A small network was trained on invented records. Each row is its activation on one of them, seen along a few directions.
After each row come some of the record's fields: BAPU, VOGUG, ZORUL, GIKI, GIZE.
Not every record has every field; a missing one is written absent.
Other fields move the rows too, some of them a lot.
In the rows, 500 means zero.
Strong random noise was added to every row along 6 fixed directions; ignore it. To show where, here is one row again and again, with new noise each time:
[400, 496, 545, 697, 363, 575, 503, 459, 613, 418, 566, 510, 451, 444, 449, 354, 399, 332, 406, 414, 568]
[465, 604, 614, 576, 494, 623, 519, 635, 548, 438, 516, 535, 482, 457, 460, 497, 497, 472, 462, 476, 468]
[418, 749, 644, 374, 776, 457, 584, 585, 432, 466, 428, 587, 538, 434, 421, 527, 630, 630, 625, 527, 460]
[433, 631, 541, 511, 680, 349, 542, 376, 415, 478, 439, 480, 553, 318, 559, 441, 603, 621, 471, 484, 650]
[242, 657, 693, 367, 670, 432, 717, 436, 608, 358, 439, 674, 531, 622, 181, 397, 492, 353, 802, 408, 402]
[679, 522, 485, 737, 290, 779, 424, 881, 626, 490, 762, 547, 385, 327, 584, 490, 374, 471, 195, 568, 432]
[601, 638, 676, 587, 559, 671, 503, 716, 470, 474, 406, 432, 560, 377, 611, 636, 627, 677, 378, 489, 536]
[454, 348, 276, 637, 287, 278, 417, 318, 386, 434, 661, 393, 478, 308, 787, 504, 411, 383, 180, 510, 589]

[625, 384, 435, 434, 398, 494, 603, 614, 505, 427, 524, 465, 607, 546, 526, 697, 479, 453, 430, 468, 372] => BAPU: palu / VOGUG: dob / ZORUL: poto / GIKI: absent / GIZE: absent
[450, 450, 666, 394, 544, 547, 554, 528, 410, 414, 215, 404, 656, 712, 590, 763, 657, 585, 626, 463, 441] => BAPU: lov / VOGUG: dob / ZORUL: pefiv / GIKI: absent / GIZE: absent
[413, 558, 432, 620, 607, 495, 487, 456, 467, 425, 507, 551, 513, 389, 511, 367, 534, 524, 464, 490, 620] => BAPU: seb / VOGUG: dob / ZORUL: pefiv / GIKI: absent / GIZE: absent
[376, 556, 652, 615, 606, 513, 604, 429, 643, 427, 429, 580, 521, 480, 406, 284, 515, 550, 616, 427, 654] => BAPU: seb / VOGUG: fum / ZORUL: absent / GIKI: fila / GIZE: valap
[510, 497, 579, 317, 516, 362, 588, 561, 546, 539, 539, 559, 493, 565, 495, 548, 468, 534, 587, 596, 362] => BAPU: zipug / VOGUG: fum / ZORUL: absent / GIKI: fila / GIZE: valap
[467, 513, 544, 399, 424, 420, 629, 410, 655, 512, 581, 537, 462, 558, 251, 416, 368, 281, 578, 438, 399] => BAPU: supa / VOGUG: dob / ZORUL: pefiv / GIKI: absent / GIZE: absent
[607, 453, 508, 435, 489, 402, 552, 560, 500, 517, 551, 477, 523, 453, 663, 606, 520, 629, 429, 587, 485] => BAPU: palu / VOGUG: fum / ZORUL: absent / GIKI: muder / GIZE: fabu
[589, 545, 403, 481, 566, 483, 413, 364, 398, 612, 444, 407, 509, 420, 464, 512, 555, 545, 493, 450, 589] => BAPU: supa / VOGUG: bolaf / ZORUL: absent / GIKI: absent / GIZE: absent
[618, 353, 440, 398, 538, 233, 839, 555, 642, 338, 672, 645, 645, 398, 562, 538, 441, 571, 493, 525, 452] => BAPU: seb / VOGUG: fum / ZORUL: absent / GIKI: muder / GIZE: valap
[410, 435, 483, 688, 379, 607, 379, 523, 569, 496, 590, 550, 387, 513, 550, 336, 411, 442, 445, 536, 569] => BAPU: lov / VOGUG: fum / ZORUL: absent / GIKI: fila / GIZE: valap
[430, 661, 587, 400, 634, 410, 485, 425, 431, 567, 447, 483, 463, 455, 481, 497, 567, 565, 558, 530, 512] => BAPU: supa / VOGUG: fum / ZORUL: absent / GIKI: fila / GIZE: fabu
[523, 647, 653, 415, 632, 545, 456, 596, 391, 570, 315, 403, 550, 512, 546, 622, 660, 674, 513, 539, 493] => BAPU: zipug / VOGUG: dob / ZORUL: poto / GIKI: absent / GIZE: absent
[408, 577, 475, 524, 464, 556, 380, 506, 470, 537, 556, 512, 400, 522, 422, 425, 449, 379, 472, 530, 461] => BAPU: palu / VOGUG: dob / ZORUL: pefiv / GIKI: absent / GIZE: absent
[406, 679, 652, 580, 443, 772, 372, 586, 549, 542, 449, 476, 386, 588, 274, 443, 473, 337, 520, 441, 441] => BAPU: supa / VOGUG: dob / ZORUL: pefiv / GIKI: absent / GIZE: absent
[408, 567, 613, 552, 500, 597, 329, 558, 476, 580, 428, 486, 387, 555, 560, 440, 534, 580, 525, 569, 516] => BAPU: zipug / VOGUG: fum / ZORUL: absent / GIKI: muder / GIZE: valap
[313, 611, 736, 516, 534, 690, 363, 513, 489, 556, 299, 488, 416, 701, 407, 471, 562, 496, 704, 479, 474] => BAPU: zipug / VOGUG: fum / ZORUL: absent / GIKI: fila / GIZE: fabu
[691, 503, 514, 488, 579, 486, 562, 577, 538, 567, 506, 480, 559, 398, 554, 503, 546, 681, 435, 551, 580] => BAPU: zipug / VOGUG: dob / ZORUL: pefiv / GIKI: absent / GIZE: absent
[689, 540, 436, 582, 515, 431, 478, 525, 540, 624, 669, 484, 450, 223, 614, 396, 476, 652, 299, 586, 636] => BAPU: supa / VOGUG: fum / ZORUL: absent / GIKI: fila / GIZE: fabu
[513, 607, 519, 437, 654, 456, 431, 600, 489, 622, 570, 600, 397, 435, 547, 389, 524, 690, 549, 673, 510] => BAPU: zipug / VOGUG: fum / ZORUL: absent / GIKI: muder / GIZE: valap
[397, 448, 260, 454, 482, 364, 414, 484, 475, 522, 742, 654, 365, 503, 496, 339, 368, 388, 500, 655, 415] => BAPU: lov / VOGUG: dob / ZORUL: pefiv / GIKI: absent / GIZE: absent
[606, 382, 405, 672, 526, 576, 612, 466, 721, 485, 622, 660, 509, 427, 358, 217, 397, 517, 576, 424, 678] => BAPU: lov / VOGUG: bolaf / ZORUL: absent / GIKI: absent / GIZE: absent
[234, 485, 413, 475, 455, 248, 485, 219, 315, 362, 425, 394, 557, 501, 583, 549, 524, 318, 435, 425, 509] => BAPU: seb / VOGUG: dob / ZORUL: poto / GIKI: absent / GIZE: absent
[486, 475, 514, 501, 564, 523, 528, 464, 498, 469, 454, 528, 542, 539, 509, 504, 548, 543, 582, 494, 551] => BAPU: lov / VOGUG: bolaf / ZORUL: absent / GIKI: absent / GIZE: absent
[653, 462, 436, 384, 522, 403, 600, 591, 583, 562, 643, 584, 487, 470, 470, 475, 432, 548, 502, 603, 425] => BAPU: zipug / VOGUG: dob / ZORUL: pefiv / GIKI: absent / GIZE: absent
[683, 368, 701, 659, 423, 501, 714, 447, 716, 456, 383, 384, 670, 399, 582, 477, 519, 642, 401, 366, 737] => BAPU: palu / VOGUG: fum / ZORUL: absent / GIKI: muder / GIZE: valap
[524, 327, 405, 543, 359, 428, 562, 595, 622, 438, 714, 616, 471, 488, 601, 446, 355, 470, 434, 582, 441] => BAPU: lov / VOGUG: fum / ZORUL: absent / GIKI: fila / GIZE: valap
[499, 484, 493, 585, 412, 728, 275, 577, 427, 588, 475, 474, 388, 586, 547, 521, 506, 493, 513, 518, 491] => BAPU: zipug / VOGUG: bolaf / ZORUL: absent / GIKI: absent / GIZE: absent
[405, 669, 596, 396, 602, 545, 603, 624, 501, 393, 487, 586, 526, 548, 318, 576, 528, 409, 596, 467, 332] => BAPU: seb / VOGUG: dob / ZORUL: pefiv / GIKI: absent / GIZE: absent
[706, 455, 467, 632, 319, 774, 445, 811, 567, 503, 595, 467, 489, 475, 525, 603, 442, 475, 302, 502, 411] => BAPU: palu / VOGUG: dob / ZORUL: poto / GIKI: absent / GIZE: absent
[791, 181, 559, 495, 318, 544, 813, 487, 731, 400, 390, 412, 737, 638, 475, 690, 459, 485, 539, 313, 505] => BAPU: zipug / VOGUG: bolaf / ZORUL: absent / GIKI: absent / GIZE: absent
[485, 509, 528, 470, 523, 470, 494, 566, 585, 563, 589, 606, 408, 517, 476, 363, 442, 548, 565, 593, 476] => BAPU: zipug / VOGUG: fum / ZORUL: absent / GIKI: fila / GIZE: valap
[537, 592, 545, 565, 473, 663, 452, 655, 549, 521, 555, 519, 445, 477, 420, 469, 471, 462, 436, 516, 464] => BAPU: palu / VOGUG: dob / ZORUL: pefiv / GIKI: absent / GIZE: absent
[330, 521, 454, 568, 546, 327, 548, 319, 538, 429, 586, 580, 456, 398, 476, 285, 440, 432, 493, 485, 611] => BAPU: seb / VOGUG: fum / ZORUL: absent / GIKI: muder / GIZE: valap
[423, 570, 694, 522, 419, 583, 504, 424, 493, 467, 281, 308, 564, 587, 419, 602, 556, 387, 479, 353, 503] => BAPU: supa / VOGUG: dob / ZORUL: poto / GIKI: absent / GIZE: absent

Here are new rows. What are their fields?
[599, 501, 509, 558, 543, 488, 463, 454, 474, 578, 440, 407, 535, 403, 595, 466, 561, 639, 407, 518, 656] => BAPU: zipug / VOGUG: dob / ZORUL: pefiv / GIKI: absent / GIZE: absent
[568, 336, 322, 628, 411, 448, 539, 259, 570, 487, 543, 462, 552, 437, 444, 368, 415, 395, 456, 366, 671] => BAPU: palu / VOGUG: bolaf / ZORUL: absent / GIKI: absent / GIZE: absent
[519, 542, 538, 521, 577, 635, 559, 461, 552, 468, 389, 510, 568, 559, 299, 485, 537, 460, 634, 364, 535] => BAPU: palu / VOGUG: bolaf / ZORUL: absent / GIKI: absent / GIZE: absent
[485, 492, 662, 634, 544, 644, 466, 451, 494, 492, 242, 380, 592, 544, 572, 497, 632, 634, 519, 427, 688] => BAPU: lov / VOGUG: dob / ZORUL: pefiv / GIKI: absent / GIZE: absent
[414, 627, 610, 333, 599, 602, 457, 572, 400, 519, 314, 486, 517, 702, 340, 637, 593, 468, 697, 474, 335] => BAPU: zipug / VOGUG: dob / ZORUL: poto / GIKI: absent / GIZE: absent
[385, 593, 527, 692, 449, 575, 376, 441, 401, 449, 410, 369, 500, 394, 578, 474, 558, 452, 320, 427, 614] => BAPU: seb / VOGUG: dob / ZORUL: poto / GIKI: absent / GIZE: absent
[429, 443, 652, 542, 497, 500, 494, 273, 447, 489, 186, 310, 615, 613, 556, 553, 618, 533, 553, 378, 666] => BAPU: zipug / VOGUG: dob / ZORUL: pefiv / GIKI: absent / GIZE: absent
[450, 415, 744, 444, 338, 593, 487, 542, 488, 474, 282, 358, 550, 744, 604, 747, 539, 466, 547, 464, 391] => BAPU: zipug / VOGUG: fum / ZORUL: absent / GIKI: fila / GIZE: valap
[278, 571, 597, 447, 493, 467, 529, 435, 369, 337, 318, 410, 590, 607, 488, 671, 589, 362, 525, 397, 402] => BAPU: seb / VOGUG: dob / ZORUL: poto / GIKI: absent / GIZE: absent
[589, 570, 338, 488, 477, 576, 451, 579, 518, 561, 685, 577, 407, 427, 334, 460, 405, 383, 469, 505, 396] => BAPU: supa / VOGUG: bolaf / ZORUL: absent / GIKI: absent / GIZE: absent
[552, 678, 667, 684, 592, 777, 365, 598, 468, 571, 320, 381, 505, 412, 520, 470, 648, 664, 408, 467, 683] => BAPU: palu / VOGUG: dob / ZORUL: pefiv / GIKI: absent / GIZE: absent
[850, 417, 465, 549, 624, 530, 651, 585, 640, 586, 549, 552, 601, 330, 522, 424, 531, 788, 494, 494, 682] => BAPU: zipug / VOGUG: bolaf / ZORUL: absent / GIKI: absent / GIZE: absent
[436, 521, 598, 721, 390, 548, 344, 186, 479, 600, 309, 244, 479, 429, 514, 365, 531, 437, 354, 352, 789] => BAPU: supa / VOGUG: dob / ZORUL: pefiv / GIKI: absent / GIZE: absent
[468, 458, 304, 562, 478, 494, 365, 374, 489, 583, 639, 571, 383, 478, 436, 314, 403, 404, 521, 535, 560] => BAPU: zipug / VOGUG: bolaf / ZORUL: absent / GIKI: absent / GIZE: absent
[534, 640, 350, 478, 593, 433, 465, 452, 507, 603, 650, 555, 414, 351, 310, 308, 439, 443, 465, 521, 520] => BAPU: supa / VOGUG: dob / ZORUL: poto / GIKI: absent / GIZE: absent
[675, 426, 403, 344, 451, 438, 587, 661, 433, 463, 544, 458, 608, 512, 572, 773, 513, 518, 415, 528, 317] => BAPU: palu / VOGUG: dob / ZORUL: poto / GIKI: absent / GIZE: absent
[823, 501, 833, 576, 414, 880, 608, 832, 689, 537, 304, 369, 617, 577, 486, 708, 582, 669, 449, 427, 489] => BAPU: zipug / VOGUG: dob / ZORUL: pefiv / GIKI: absent / GIZE: absent
